Each row below holds a small network's activations on one input, seen along a few directions.
Each table varies a few parts of the input and shows all the possible inputs, shuffled.
Descriptions start from the smaller parts, as in this example, which fits no table here: one of 5 places around a ring, together with either a single point or one of 9 places around a ring or (one of 3 separate values, together with one of 4 places along a line).
Shared parts are said once, and a part with two or three values counts as separate values.
In the rows, zero is written as 128.

Other details of the inputs shift rows strongly along two fixed directions, in all tables alike. That doesn't count.

Table:
x1: [138 177 159 182  78  91 103  57 147 154 113]
x2: [ 96  97  76  82 168 143 156 179 119 119 125]
x3: [ 56 179  88 133 122  98 145 107 118 146 108]
x4: [218  78 183 115 141 205  90 135 119  87 124]
x5: [ 53 180  91 142 131  99 153 106 120 144 118]
x6: [112 118 128 117 150 122 142 148 129 133 148]
x7: [129 149 137 146 116 103 115 113 125 131 156]
x8: [206  74 168 105 127 135  93 160 137 117 166]
x9: [ 89 100  82  82 173 139 157 184 115 121 138]
x10: [ 48 177 103 135 130  95 152 109 122 152 113]
x11: [198  71 178 114 142 138 112 160 143 122 175]
x12: [141 165 145 168 108 140 126 127 126 107 138]
x13: [219  69 154 107 118 143  89 153 144 115 139]
x14: [123 150 147 137 115 103 116 115 126 141 152]
x15: [140 209 158 207  73 117 110  81 126 117 141]
x16: [144 143 122 148 106 113 111 105 134 128 126]
x17: [206  75 165 113 133 136  99 160 136 112 178]
x18: [ 77 132  85 109 137 128 154 132 131 143  90]
x19: [209  69 168 107 128 142 100 154 146 123 148]
x20: [141 178 153 196  73 109 105  51 102 116 110]
x21: [132 143 142 139 111 108 117 108 136 141 129]
x22: [ 99  91  77  86 169 147 160 174 130 123 106]
x23: [ 92 100  81  73 165 134 147 184 114 120 125]
x24: [202  68 172 113 135 148 115 154 148 125 164]
x25: [209  64 163 116 129 153 111 149 152 124 147]
x26: [131 116 104 109 128 126 121 142 129 125 115]
x27: [126 115 113 117 140 129 136 141 133 128 129]
x28: [126 119 107 116 137 124 128 144 125 121 138]
x29: [103 103 106  90 181 205 147 152 105  94  74]
x30: [107 118  75 103 156 170 154 199 108  86 119]
x31: [197  75 176 113 141 137 109 162 139 120 183]
x32: [129 143 145 149 120 110 126 108 137 140 142]
x33: [ 68 173  75 135 114 106 141 101 126 143  82]
x34: [ 64 144  97 106 150 112 152 145 117 140 125]
x35: [134 144 137 138 108 109 113 108 133 139 131]
x36: [204  72 170 114 136 141 107 157 143 119 170]
x37: [ 74 148 107 118 157 186 151 111 103 111  69]
x38: [139 155 142 149 121 171 102  88 106 101  91]
x39: [ 82  96  94  81 177 142 169 183 121 131 139]
x40: [116 113 126 108 137 129 139 142 134 140 126]
x41: [140 178 153 190  81  94 108  55 148 149 119]
x42: [ 81 137  76 117 144 125 153 133 127 132 101]
x43: [133 180 161 189  81  95 114  55 146 154 133]
x44: [214  72 158 114 128 141  97 155 141 111 164]
x45: [ 85 135  71 118 141 128 152 131 130 131  92]
x46: [104  94  68  84 163 148 153 174 124 118 109]
x47: [141 179 154 180  75  91 100  58 144 151 114]
x48: [ 91  92  88  76 168 140 157 178 126 129 109]
x49: [125 142 147 147 118 114 130 106 137 144 146]
x50: [ 43 179 109 134 130  97 157 110 121 157 123]
x51: [203  75 169 113 135 139 104 159 138 117 179]
x52: [128 106 127 129 136 151 145 129 103 106 101]
x53: [ 73 134  89 108 140 125 156 134 129 144  99]
x54: [ 85  94  94  74 169 142 162 180 124 134 120]
x55: [ 53 200  96 163 120 134 166 121 116 122 107]
x56: [135 207 171 210  79 115 116  80 133 122 139]
x57: [126 150 143 137 113  99 111 116 124 136 151]
x58: [104  87  86  94 162 167 163 165  93  97  90]
x59: [ 89 100  85  73 167 137 152 184 116 125 126]
x60: [126 143 151 140 116 106 121 110 136 145 136]
x61: [119 147 158 139 121 101 123 115 132 146 149]
x62: [216  77 188 116 145 205  93 135 122  89 122]
x63: [111  93  58  86 158 148 146 173 125 112  99]
x64: [ 71 141  90 107 145 116 151 140 121 138 112]
x65: [250  72 215 141 112 135  84 130 157 124 181]
x66: [145 181 143 188  75  95 101  56 143 144 122]
x67: [ 62 140 101 106 148 118 159 142 122 146 122]
x68: [133 139 143 142 111 111 119 105 140 143 120]
x69: [211  72 164 106 124 137  91 158 139 116 158]
x70: [ 62 177  78 142 123 104 148 103 122 140 106]
x71: [142 137 139 157 104 135 124  95 101 109 110]
x72: [139 183 154 178  74  88  98  60 139 150 125]
x73: [122 186 173 187  88  87 117  61 139 157 156]
x74: [125 147 150 138 116 104 119 113 132 143 144]
x75: [135 133 151 157 109 139 135  94 107 118 110]
Description of these inputs: one of 5 places along a line, together with either one of 3 separate values or (one of 2 separate values, together with one of 6 places along a line).
The inputs of x40 and x21 match in every part but the place on the line of 5. If x67 is changed in the same way as x40 into x21, which row does it become?
> x74
The inputs of x60 and x8 match in every part but the place on the line of 5. If x48 is changed in the same way as x60 into x8, which row does it become?
> x69
Change only the choice among 3 separate values in x30. List by row number the other rows that result.
> x20, x38
Change only the choice among 2 separate values in x67. List by row number the other rows that result.
> x73
A walk changes only the place on the line of 5. It starts at x39 and steps to x6. List the rest of the walk in order.
> x31, x9, x7

Table:
x76: [160  64 114  85 159 159 136 188 134 111 132]
x77: [111 151 142 146 129 143 138 121 113 117 130]
x78: [ 28 198  58 149 119 101 161  88 122 147  74]
x79: [151  91 129 101 148 153 123 156 123 112 128]
x80: [ 57 179  93 139 132 119 149 113 107 128 111]
x81: [200 147 197 184  80 108  88  83 149 133 164]
x82: [147 150 150 156  98 118 101  74 131 136 112]
x83: [121  79 161  77 169 118 143 172 150 162 175]
x84: [134 109 106 109 130 121 126 144 136 131 122]
x85: [159  81 116 101 140 148 127 152 140 123 115]
x86: [171 115 177 143  98  77 100  92 150 163 162]
x87: [118 147 123 144 122 120 135 127 129 127 136]
x88: [113 152 132 140 127 128 130 124 114 120 140]
x89: [136 106 104 107 128 122 122 138 138 134 114]
x90: [208 137 209 178  82 132  81  58 142 133 130]
x91: [121  71  93  67 180 170 148 199 112 103 123]
x92: [ 62 169  94 139 132 135 151  96 112 132  76]
x93: [184 130 177 154 100 126  90  90 135 127 137]
x94: [196 151 217 187  87 130  90  79 132 123 159]
x95: [142 149 143 150 106 101 116 124 133 131 163]
x96: [148  97 128 112 146 145 137 175 129 113 154]
x97: [125 119 133 122 142 156 137 138 117 113 118]
x98: [126  62 103  69 182 187 153 194 114 101 108]
x99: [156  68 112  80 159 144 134 203 130 111 156]
x100: [ 26 205  59 147 118  83 158 101 118 148  98]
x101: [ 29 200  58 144 117  85 155  98 120 149  91]
Describe the family of inputs behind these rows.
> either one of 2 separate values or (one of 4 places along a line, together with one of 6 places along a line)

Table:
x102: [184 143 160 154 101 125  92 122 108 101 160]
x103: [173 101 123 104 124 135  96 124 131 127 100]
x104: [ 97 114  64  91 173 163 152 193 100  87 127]
x105: [160 132 195 123 131 139 103 134 142 141 164]
x106: [152 189 150 188  85 108  98  75 114 112 157]
x107: [ 82 107  96  73 178 150 166 199 134 127 115]
x108: [ 98 172  91 143 120 124 113  89 143 141  76]
x109: [101 138  91 142 123 103 156 129 143 143 125]
x110: [131 121 147 131 139 122 129 140 144 136 143]
x111: [113 106  86 116 149 130 161 171 148 134 129]
x112: [105 162 137 175 113 138 145  66 110 119  96]
x113: [163  75 168  87 159 145 112 153 131 125 168]
x114: [142 127 172 117 132 117 109 116 119 143 154]
x115: [108 139  88 122 123 123 113  96 135 131  83]
x116: [ 65 178  92 150 115  96 150  96 131 154 121]
x117: [ 66 137  92 114 153 107 160 131 123 138 117]
x118: [ 59 137  97  94 172 131 155 140 115 142 123]
x119: [150  95 114 103 140 142 116 176  91  87 144]
x120: [120 106  86  94 130 126 112 126 115 127  81]
x121: [ 88 149  92 148 101  77 148 110 122 149 116]
x122: [145  84 136  99 158 133 136 165 139 125 145]
x123: [ 96 173  96 150 134 138 129 140 110 106 130]
x124: [ 80 181  82 149 113 109 120  71 133 143  71]
x125: [141 157 135 141 119 152 112 158 122  97 145]
x126: [190 113 192 162 115 175 118 103 137 108 130]
x127: [165 132 168 142 105 129 111 133 156 142 161]
x128: [149 166 165 175  90 101 107  84 157 151 158]
x129: [145  88 141  92 148 124 136 161 126 128 142]
x130: [150 139 165 167 107 146 130  82 107 121 106]
x131: [160  67 170  81 149 134 106 157 116 127 162]
x132: [ 90 165 121 167 124 147 156  79 111 121  87]
x133: [ 84 131 115 120 127  91 140 122 113 138 119]
x134: [133 145 158 154 121 175 142 116 125 115 102]
x135: [124 125 120 129 119 110 132 119 138 140 147]
x136: [152 111 130 125 124 130 140 168 158 132 141]
x137: [142  70 121  93 133 122 126 168 121 130 146]
x138: [161  95 122 126 125 113 141 143 149 130 147]
x139: [ 97 130 124 144 120 144 148  98  90 113  85]
x140: [144  88 105 105 132 117 150 165 136 131 135]
x141: [148 161 162 165  79  85 107  78 138 153 153]
x142: [224 112 184 129  97 152  66 115 169 124 128]
x143: [ 99 113 126  91 176 148 136 162 126 137 139]
The inputs of x111 and x138 match in every part but one. If x126 is changed in the same way as x111 into x138, which row does it become?
> x112
Describe the family of inputs behind these rows.
> one of 6 places along a line, together with either one of 3 separate values or one of 4 places along a line
Change only the choice among 3 separate values in x115. List by row number the other rows that result.
> x106, x112
Change only the place on the line of 6 in x110. List by row number the other rows that result.
> x107, x117, x122, x129, x133
Change only the place on the line of 4 in x121. List by row number the other rows that result.
> x131, x133, x137
Change only the place on the line of 6 in x118. List by row number the other rows that result.
> x105, x113, x114, x131, x143

Table:
x144: [196 136 198 161  96 136  86  88 135 125 141]
x145: [136 110 142 108 135 123 119 138 134 138 139]
x146: [183  96 180 129 129 131 108 138 137 123 164]
x147: [114 116 112 101 145 119 143 168 128 132 159]
x148: [113 142 106 132 118 102 124 116 133 139 115]
x149: [ 98 122 108 117 153 137 151 152 126 127 126]
x150: [127 102  99  94 141 117 126 152 131 134 127]
x151: [ 55 202  96 161 116  97 152 105 116 143 119]
x152: [178  68 161  94 154 141 116 171 132 122 168]
x153: [ 87 184 124 162 108 105 133  85 134 150 111]
x154: [188 118 192 147 104 118  92 108 146 135 155]
x155: [ 52 135  69 101 146 106 164 137 124 152 106]
x156: [ 76 119  84  95 161 130 158 179 113 118 128]
x157: [184  74 160 109 149 167 123 166 132 105 149]
x158: [118 103 103 102 155 153 155 185 124 110 137]
x159: [ 56 174  89 131 144 135 159 112 104 124  94]
x160: [140 111 130 112 144 154 130 162 112 104 137]
x161: [106 150 126 147 112 100 129  96 127 143 115]
x162: [ 94 147 125 133 131 104 137 119 132 150 145]
x163: [147 171 167 177  91 115 112  93 130 123 148]
x164: [130 164 135 159  89  76 105  81 148 158 140]
x165: [120 148 106 136 118 125 121 107 121 124 101]
x166: [128 104 112 109 139 149 144 142 124 119 108]
x167: [119 158 113 152 106 114 122  96 134 129 105]
x168: [179 122 148 144 105 113 103 114 147 133 139]
x169: [105 165 131 161 118 124 141 102 133 133 126]
x170: [143 128 151 135 109 101 114 102 135 143 139]
x171: [162 123 167 133 113 110 106 115 148 151 159]
x172: [175  66 113  88 152 172 114 168 119  99 115]
x173: [200 116 185 153 101 135  96  94 131 121 136]
x174: [145  73 111  96 152 160 146 172 134 119 120]
x175: [ 55 148  74 116 148 138 166 139 126 134  90]
x176: [140 110 128 114 144 162 127 158 107  96 133]
x177: [170 128 169 145 113 151  97 101 124 118 125]
x178: [131 134 128 137 119 143 122 101 112 118 103]
x179: [141  85 122  93 156 167 138 170 130 113 118]
x180: [124  85 101  92 155 145 150 168 128 125 116]
x181: [ 46 219 108 171  99  71 136  78 114 154 130]
x182: [181 143 159 172  86 110  98  89 152 135 137]
x183: [ 80 121  89 101 166 167 156 153 102 103  99]
Describe the family of inputs behind these rows.
> one of 5 places along a line, together with one of 8 places along a line
The inputs of x145 and x170 match in every part but the place on the line of 5. If x154 is changed in the same way as x145 into x170, which row does it become?
> x161
The inputs of x147 and x155 match in every part but the place on the line of 5. If x151 is changed in the same way as x147 into x155, which row does it become?
> x180
A walk changes only the place on the line of 8. It starts at x183 and steps to x159. List the rest of the walk in order.
> x157, x169, x149, x146, x152, x162
Change only the place on the line of 5 in x169. List by row number the other rows that result.
> x158, x174, x175, x182
Change only the place on the line of 8 in x148. List by row number the other rows that result.
> x150, x164, x165, x167, x168, x172, x182

Table:
x184: [129  72 104  77 166 167 150 182 113 103 125]
x185: [137 147 145 143 112 127 116 106 134 130 118]
x186: [107 181 134 170  99 121 128  80 130 139 112]
x187: [102  68 128  56 189 145 152 198 130 138 155]
x188: [ 98  86  61  67 174 157 148 186 125 116  96]
x189: [115 151 114 136 124 124 126 108 133 133 108]
x190: [ 99 179 107 155 115 104 136 141 121 121 156]
x191: [ 57 179  80 137 126 103 145  96 109 137  93]
x192: [232  59 198 126 139 177 108 160 145 104 159]
x193: [178 178 189 194  62  83  69  43 133 146 146]
x194: [ 49 177  84 137 124 109 150 100 107 133  92]
x195: [114 125 129 132 138 145 145 129 113 116 123]
x196: [246  63 192 135  96 102  90 134 174 146 181]
Describe the family of inputs behind these rows.
> either one of 3 separate values or (one of 2 separate values, together with one of 5 places along a line)
Change only the place on the line of 5 in x192. List by row number the other rows that result.
> x185, x186, x188, x189
Which other rows belong to the same alternative as x196? List them by row number.
> x187, x190
